Read these off the table that follows.
1) Give the 5th-last entry, reading row by row.
2) Give the bottom entry of the column that holds the largest entry.
3) Give the entry in the top-right corner.
4) Give the entry just right of 34.
5) Give the top entry of the column that holds the smallest entry.
6) Give the largest entry in the first column.
7) Give the entry just left of 34.
8) Give the entry in the bottom-left corner.
[[ 33  18  28   2 -29  28  16  31  18]
 [ 30  18  28   4 -37  33  15  31  18]
 [-26 -14 -29 -12  35 -26 -18 -28 -19]
 [-24 -13 -22   1  30 -22 -13 -21 -15]
 [ 30  20  34   3 -38  32  19  36  21]
 [ 20  15  21   3 -28  15  13  22  15]]
1) -28
2) 22
3) 18
4) 3
5) -29
6) 33
7) 20
8) 20

array([[ 0.403, -1.506,  2.180,  1.460],
       [ 0.374, -1.522,  2.141,  1.446],
       [ 0.425, -1.498,  2.163,  1.451]])
Counting starts at 0.
Give the entry just left of 1.446.
2.141
The entry directly below -1.506 is -1.522
The entry in row 0 and column 1: -1.506
The entry at row 2, column 0 is 0.425
Give the entry in row 1 and column 0.
0.374
The top entry of the column that holds the largest entry: 2.180
The entry in the top-right corner is 1.460
The entry at row 2, column 2: 2.163
Give the entry at row 0, column 0.
0.403
The entry just right of 0.425: -1.498

Questions about the matrix below.
1) Find the largest entry in the first row.
2) Find the entry in the top-right corner.
3) Find the 3rd entry in reading order.
4) Find the last entry, reading row by row.
5) Find the first entry in the row that holds the smallest entry.
6) Find the first entry of the largest entry's row.
7) Find the bottom-left entry.
8) Find the fourth entry in reading order.
array([[-13,   9, -26,  -6,   4],
       [ -8,  14, -33,  -5,   4],
       [  2,  16, -34,  -6,   5],
       [  8,  11, -10,  -6,   1],
       [ -1,   7, -12,   0,  -3],
       [ -2,  18, -35,   0,   2],
       [ -4,  17, -33,   0,   3],
       [ 11,  21, -11,  -7,   1],
       [  2,  16, -34,  -9,   7],
       [ -8,  13, -29,  -2,   2],
       [  5,  23, -12,   5, -12],
       [ -1,  11, -13,   0, -10],
       [  7,  -5, -11,  -7,   1],
       [  3,  19, -13,   7,  -9]])
1) 9
2) 4
3) -26
4) -9
5) -2
6) 5
7) 3
8) -6

data =
[[7 7 3 7 7 3 8 7 2 3 7]
 [6 6 4 5 4 7 4 6 3 7 3]
 [7 7 3 7 7 4 7 7 2 4 7]
 [2 2 5 2 8 2 8 3 8 2 8]
 [2 2 8 2 2 7 3 2 7 8 2]
 [3 3 7 3 3 7 3 3 6 7 3]
 [6 7 3 7 7 3 8 7 3 3 7]
 [8 8 4 8 2 8 1 8 2 8 2]
 [7 7 3 7 7 3 7 7 3 3 7]
 [2 2 5 2 6 3 7 3 7 3 6]]
The entry in the bottom-right corner -> 6
Give the largest entry in the first column.
8
Give the 1st entry in reading order.
7
Give the entry just left of the smallest entry.
8
Give the bottom entry of the column that holds the smallest entry.
7
Give the entry in the bottom-left corner.
2
The largest entry in the last column -> 8
Give the 3rd entry on the main diagonal.
3
Give the second entry in reading order.
7
The 4th entry in reading order: 7
Give the top entry of the column that holds the smallest entry.
8
Give the smallest entry.
1
Give the entry just right of the smallest entry.
8
The last entry in the row that holds the smallest entry -> 2
Give the third entry from the end, reading row by row.
7
The top-right entry is 7
The 3rd entry, reading row by row: 3
Give the 4th-last entry, reading row by row.
3
The entry directly above the smallest entry is 8
The third entry on the diagonal from the top-right corner is 2
Give the entry directly below the smallest entry.
7
